A small network was trained on invented records. Each row is its activation on one of them, seen along a few directions.
Each row is followed by the record's values for the fields LUNU, DAZ, FAKAG, VOL, RUT.
Not every record has every field; a missing one is written missing.
Other fields move the rows too, some of them a lot.
(in the rows, 500 means zero)
Strong random noise was added to every row along 19 fixed directions; ignore it. To show where, here is one row again and again, with new noise each time:
[402 376 488 346 633 516 200 513 567 515 555 366 633 312 418 475 584 629
 604 349 536 503 613 640 302 702 563 530 518 484 587 524 538 436 421 588
 464 616 472]
[416 490 442 529 458 295 424 563 462 494 544 489 580 401 723 610 444 518
 483 500 455 497 422 647 422 470 552 480 358 683 883 571 600 357 356 537
 402 460 607]
[554 588 458 558 434 331 729 584 628 543 552 556 386 451 535 626 676 496
 449 410 429 585 328 501 476 576 492 381 635 683 468 535 552 593 504 413
 499 576 766]
[419 317 482 521 571 396 402 523 355 479 503 374 525 454 488 374 405 505
 417 479 390 637 494 514 653 373 730 492 478 599 202 546 453 597 433 503
 468 733 425]
[508 324 525 369 796 500 410 372 457 352 656 221 637 309 612 385 412 453
 546 543 481 447 333 509 512 492 602 580 562 672 464 624 578 766 511 422
 422 562 648]
[660 452 607 499 462 364 595 444 530 500 401 507 507 438 565 488 491 567
 643 660 627 464 383 367 660 522 630 481 419 557 393 641 376 614 510 560
 620 531 427]
[406 355 283 628 608 426 442 613 370 620 321 515 480 745 533 406 429 600
 522 443 561 625 466 541 534 626 538 425 557 591 547 524 446 343 439 386
 415 542 464]
[464 701 480 327 249 380 619 564 476 468 522 611 218 586 448 675 658 459
 255 610 423 442 372 475 508 397 548 522 526 407 699 466 672 543 348 376
 598 422 369]
[508 456 335 329 405 676 346 351 512 177 363 458 457 732 197 611 327 538
 517 384 560 343 476 503 622 496 488 524 490 563 239 508 318 633 646 263
 568 511 296]
[494 399 552 400 533 411 511 645 331 499 487 486 484 488 431 474 421 519
 662 664 511 613 542 420 585 495 808 448 449 614 421 489 642 373 333 419
 472 562 467]
[388 607 551 486 575 641 412 555 618 338 689 502 334 393 435 543 476 383
 355 370 222 612 582 569 366 522 450 566 464 377 368 335 605 679 411 498
 524 519 617]
[639 484 396 432 433 604 625 423 677 485 317 733 439 527 381 619 435 539
 599 441 737 350 487 510 308 561 512 319 461 527 406 544 367 627 730 349
 532 563 406]
[446 522 619 364 482 484 316 550 565 613 400 623 415 508 450 466 603 582
 485 624 613 454 613 402 635 523 569 473 427 235 333 399 499 549 503 491
 624 422 337]
[551 399 582 474 539 435 380 465 571 545 312 505 565 524 861 716 431 671
 606 602 605 388 472 519 663 492 622 315 305 689 608 697 393 317 619 435
 474 339 693]
[367 323 306 507 703 544 338 487 514 499 422 470 539 622 397 298 452 451
 600 532 639 519 534 540 365 696 411 545 530 439 537 336 568 582 467 353
 420 452 542]
[528 627 437 503 386 436 671 593 599 718 501 390 337 490 585 578 738 723
 502 513 539 596 363 456 319 586 508 514 585 419 682 625 390 305 365 562
 494 500 471]
[382 506 517 498 589 529 672 585 614 523 421 630 247 467 627 684 582 388
 526 612 397 543 491 523 229 391 704 366 421 312 501 516 484 325 452 349
 411 411 622]
[427 397 495 298 551 608 462 401 501 455 475 215 383 649 501 573 578 534
 563 719 475 512 496 436 506 493 635 516 500 485 461 484 529 381 442 272
 422 382 741]
[510 754 615 418 435 609 354 463 521 679 514 745 487 615 396 556 485 603
 461 395 561 407 640 507 555 600 353 437 480 250 540 371 496 486 636 519
 571 435 507]
[272 493 397 489 764 398 218 656 536 324 603 383 710 354 506 462 643 519
 622 225 448 447 297 556 480 659 448 636 723 434 590 607 386 373 397 494
 415 370 373]
[507 524 484 568 535 553 488 453 478 602 376 633 391 662 430 484 524 537
 502 421 484 542 569 590 326 747 443 519 517 300 737 513 457 416 413 608
 584 556 393]

[524 607 572 670 457 535 425 477 483 485 380 586 540 592 449 525 339 532
 609 610 548 436 555 526 691 397 365 683 367 382 467 426 500 369 546 609
 560 241 356]  LUNU=missing DAZ=pefup FAKAG=bet VOL=tika RUT=missing
[427 436 339 353 714 542 491 499 472 249 567 373 474 480 602 467 355 367
 492 658 557 370 292 453 504 332 496 565 502 612 514 501 611 710 549 171
 400 330 537]  LUNU=lor DAZ=missing FAKAG=missing VOL=tika RUT=vezu
[343 471 489 525 527 351 411 567 335 543 383 593 476 614 371 538 383 492
 697 570 492 582 631 557 568 439 653 476 370 426 456 432 506 202 401 458
 445 514 504]  LUNU=lor DAZ=pefup FAKAG=zezil VOL=tika RUT=vezu
[473 630 579 444 577 642 473 485 539 637 647 452 631 401 610 415 686 585
 465 334 534 440 450 386 384 547 451 461 670 222 543 600 220 401 573 598
 429 488 408]  LUNU=lor DAZ=vazit FAKAG=bet VOL=viv RUT=vezu
[420 606 346 450 362 766 463 746 544 306 676 411 361 594 573 547 533 497
 151 324 302 603 513 430 429 537 366 481 605 600 587 372 565 497 368 368
 453 381 417]  LUNU=missing DAZ=missing FAKAG=missing VOL=tika RUT=missing
[559 500 450 509 597 612 602 552 504 633 428 770 431 553 365 413 401 486
 568 401 630 558 637 481 279 665 498 338 534 394 457 421 503 572 567 459
 510 663 433]  LUNU=missing DAZ=missing FAKAG=missing VOL=viv RUT=missing
[484 591 546 479 528 452 457 466 466 597 401 631 235 654 428 537 547 543
 425 496 452 495 560 534 561 603 471 504 481 309 511 509 521 562 482 541
 681 582 427]  LUNU=zani DAZ=vazit FAKAG=bet VOL=tika RUT=vezu
[428 543 513 457 210 426 433 526 542 408 509 508 473 510 467 598 519 454
 346 564 433 497 563 477 646 322 516 495 363 530 409 370 532 507 445 476
 526 439 491]  LUNU=missing DAZ=missing FAKAG=missing VOL=viv RUT=missing
[556 553 526 291 396 494 564 569 504 384 552 666 519 408 293 500 673 427
 408 410 582 383 464 391 493 508 545 442 717 465 440 463 582 647 523 416
 593 549 218]  LUNU=lor DAZ=vazit FAKAG=bet VOL=viv RUT=vezu
[531 541 481 531 238 593 507 453 603 404 417 612 382 596 499 693 373 522
 304 359 414 494 614 501 592 344 525 303 337 593 202 479 296 580 657 443
 546 611 520]  LUNU=missing DAZ=vazit FAKAG=bet VOL=viv RUT=missing
[573 487 569 548 569 488 422 364 558 402 405 421 540 421 412 619 346 583
 811 570 529 441 540 644 481 518 483 689 309 511 528 594 468 390 511 651
 584 454 496]  LUNU=bezus DAZ=missing FAKAG=missing VOL=tika RUT=vezu
[573 622 519 415 361 534 683 425 433 563 609 260 356 520 332 639 528 659
 533 428 372 599 401 514 418 434 635 578 585 519 421 648 412 381 396 540
 470 667 518]  LUNU=bezus DAZ=vazit FAKAG=zige VOL=viv RUT=vezu
[550 408 527 656 635 749 491 397 405 527 526 340 532 555 618 312 387 498
 244 442 353 569 515 527 549 410 419 625 596 457 400 544 435 622 560 619
 491 541 381]  LUNU=missing DAZ=missing FAKAG=missing VOL=tika RUT=missing
[572 355 670 328 572 606 384 288 343 548 592 212 629 538 583 375 498 542
 477 686 538 435 586 433 651 511 558 552 514 549 596 520 620 546 509 540
 482 496 642]  LUNU=missing DAZ=vazit FAKAG=bet VOL=tika RUT=missing
[448 381 404 441 565 527 313 434 613 566 495 303 375 357 567 415 423 663
 499 547 593 547 607 590 292 527 480 574 271 445 492 527 428 646 454 625
 533 668 408]  LUNU=zani DAZ=pefup FAKAG=zezil VOL=tika RUT=vezu
[458 567 469 441 784 458 424 672 450 621 489 674 180 602 676 498 403 616
 389 418 488 575 493 457 642 633 504 293 483 513 396 562 545 712 560 346
 611 625 576]  LUNU=lor DAZ=missing FAKAG=missing VOL=tika RUT=vezu
[287 601 563 466 515 389 386 636 536 645 537 725 425 376 310 620 577 496
 612 371 473 507 703 631 367 429 572 432 457 273 393 359 607 297 472 539
 442 545 511]  LUNU=nid DAZ=vazit FAKAG=bet VOL=viv RUT=mog
[629 583 698 334 488 574 476 326 620 136 718 288 719 336 417 528 594 394
 778 498 468 349 382 305 613 670 446 601 534 536 432 583 303 618 547 558
 592 427 650]  LUNU=zani DAZ=missing FAKAG=missing VOL=tika RUT=vezu
[592 541 592 414 363 433 485 235 515 450 548 337 321 507 357 426 506 533
 507 694 525 463 518 468 509 605 391 760 348 338 628 478 547 797 330 734
 739 582 402]  LUNU=missing DAZ=vazit FAKAG=zige VOL=viv RUT=missing
[449 488 595 321 566 479 291 704 714 637 432 705 395 271 667 565 594 623
 348 556 665 398 605 466 574 398 576 335 408 413 293 452 645 671 621 423
 581 400 356]  LUNU=missing DAZ=missing FAKAG=missing VOL=viv RUT=missing
[550 638 290 627 258 508 479 681 453 345 464 533 368 691 318 628 265 722
 521 196 449 662 529 515 601 594 389 492 430 739 406 512 319 370 417 537
 592 637 273]  LUNU=bezus DAZ=vazit FAKAG=bet VOL=tika RUT=vezu
[558 405 675 682 452 644 568 443 524 491 506 452 704 511 610 407 583 396
 502 534 400 586 613 375 564 518 499 473 542 443 414 427 367 351 508 641
 436 392 629]  LUNU=missing DAZ=vazit FAKAG=zige VOL=viv RUT=missing
[514 508 617 377 454 444 444 318 424 390 431 393 502 633 351 596 612 471
 570 629 438 406 475 526 666 547 515 662 548 434 613 540 561 412 434 507
 620 405 525]  LUNU=lor DAZ=missing FAKAG=missing VOL=tika RUT=vezu
[472 394 383 432 353 445 417 464 545 378 383 448 533 582 400 528 657 516
 498 444 578 386 430 498 523 614 530 489 547 539 552 593 354 476 488 484
 550 512 314]  LUNU=missing DAZ=vazit FAKAG=zige VOL=tika RUT=missing
[499 398 634 597 641 505 347 466 385 770 405 480 486 557 614 320 366 622
 479 649 542 602 685 491 724 448 551 504 354 395 316 466 515 515 539 640
 549 557 503]  LUNU=missing DAZ=missing FAKAG=missing VOL=tika RUT=missing
[544 553 507 570 381 639 543 537 657 574 522 480 661 360 264 631 561 549
 501 401 435 576 643 710 330 373 410 617 609 595 369 310 743 313 593 525
 383 426 631]  LUNU=fuvok DAZ=missing FAKAG=missing VOL=viv RUT=vezu
[354 211 710 477 537 386 181 516 563 386 292 550 695 397 669 638 705 419
 428 487 358 470 693 607 683 462 745 370 445 509 420 553 475 260 475 567
 517 416 521]  LUNU=lor DAZ=pefup FAKAG=zezil VOL=viv RUT=vezu
[437 310 434 541 491 581 371 532 506 483 517 368 676 405 572 305 371 439
 390 689 551 548 600 499 532 267 507 586 378 595 338 300 641 594 515 447
 375 405 469]  LUNU=zani DAZ=missing FAKAG=missing VOL=viv RUT=vezu
[455 489 449 528 517 479 457 435 580 536 463 414 531 458 461 506 526 553
 658 517 561 484 501 547 404 503 471 558 423 419 471 537 350 407 539 548
 477 518 519]  LUNU=zani DAZ=missing FAKAG=missing VOL=tika RUT=vezu

Which values does each new row have?
[443 567 566 245 376 438 595 539 404 341 692 547 483 306 514 511 501 329
 443 578 491 384 421 307 488 241 767 365 423 424 412 564 384 605 467 411
 470 619 313]  LUNU=missing DAZ=missing FAKAG=missing VOL=tika RUT=missing
[576 484 585 558 550 653 682 545 502 281 393 676 347 554 428 762 478 379
 472 281 215 566 549 579 426 536 677 362 595 566 371 646 442 371 529 467
 566 608 480]  LUNU=missing DAZ=missing FAKAG=missing VOL=viv RUT=missing
[418 574 313 392 386 323 311 649 476 329 544 476 392 701 251 570 466 516
 462 492 496 514 453 521 871 570 351 530 530 842 344 262 843 697 503 191
 572 424 710]  LUNU=zani DAZ=vazit FAKAG=bet VOL=tika RUT=vezu
[588 658 631 426 560 600 634 610 486 644 583 670 548 472 548 568 596 547
 565 426 581 421 486 414 424 591 499 376 686 436 668 531 581 338 573 475
 447 381 527]  LUNU=missing DAZ=vazit FAKAG=bet VOL=tika RUT=missing
[610 372 527 375 495 687 446 450 313 606 480 506 555 464 515 317 268 579
 328 583 628 462 628 488 444 372 638 501 433 494 538 531 583 643 512 573
 511 657 102]  LUNU=missing DAZ=missing FAKAG=missing VOL=viv RUT=missing
[362 379 411 626 655 575 513 513 493 549 402 386 243 534 428 417 675 431
 247 492 247 667 526 728 220 502 493 754 637 250 599 499 650 463 292 615
 550 571 275]  LUNU=zani DAZ=missing FAKAG=missing VOL=tika RUT=vezu
[517 476 617 579 456 526 562 448 514 601 471 423 432 510 435 369 472 475
 532 745 492 593 531 380 629 349 588 595 401 332 158 387 474 614 480 551
 518 455 510]  LUNU=missing DAZ=vazit FAKAG=zige VOL=viv RUT=missing
[369 481 292 529 441 332 490 462 514 530 495 425 546 581 496 443 512 475
 508 523 625 448 354 469 589 388 412 470 501 556 406 455 381 570 585 334
 384 482 627]  LUNU=missing DAZ=missing FAKAG=missing VOL=tika RUT=missing
[492 635 607 185 366 172 537 479 428 577 607 457 533 325 333 592 726 541
 748 722 661 365 406 441 524 471 674 551 486 446 703 567 638 377 372 510
 548 529 504]  LUNU=lor DAZ=missing FAKAG=missing VOL=tika RUT=vezu
[505 549 563 443 412 599 438 461 413 435 506 586 545 699 430 575 496 426
 376 411 372 495 603 490 674 533 489 388 556 560 461 421 534 446 578 394
 509 496 636]  LUNU=zani DAZ=missing FAKAG=missing VOL=viv RUT=vezu
[570 475 442 585 408 475 616 471 436 517 552 473 787 228 742 477 369 543
 406 421 574 387 341 549 373 147 597 478 448 616 600 755 250 427 614 638
 348 592 194]  LUNU=lor DAZ=missing FAKAG=missing VOL=tika RUT=vezu
[622 528 621 501 743 412 623 271 512 498 487 375 402 416 550 600 503 522
 560 567 450 406 284 615 550 459 461 690 611 509 544 721 608 673 578 556
 586 487 643]  LUNU=missing DAZ=pefup FAKAG=zezil VOL=tika RUT=missing
[445 614 429 632 466 444 456 538 407 397 490 657 485 594 599 700 393 460
 234 222 262 472 433 724 607 387 415 454 523 668 647 596 524 441 568 487
 495 517 498]  LUNU=lor DAZ=missing FAKAG=missing VOL=tika RUT=vezu
[376 604 475 663 447 589 551 449 427 535 598 557 425 604 430 392 415 338
 290 392 275 656 606 534 407 392 405 538 472 262 414 326 414 549 452 578
 452 611 541]  LUNU=missing DAZ=missing FAKAG=missing VOL=viv RUT=missing
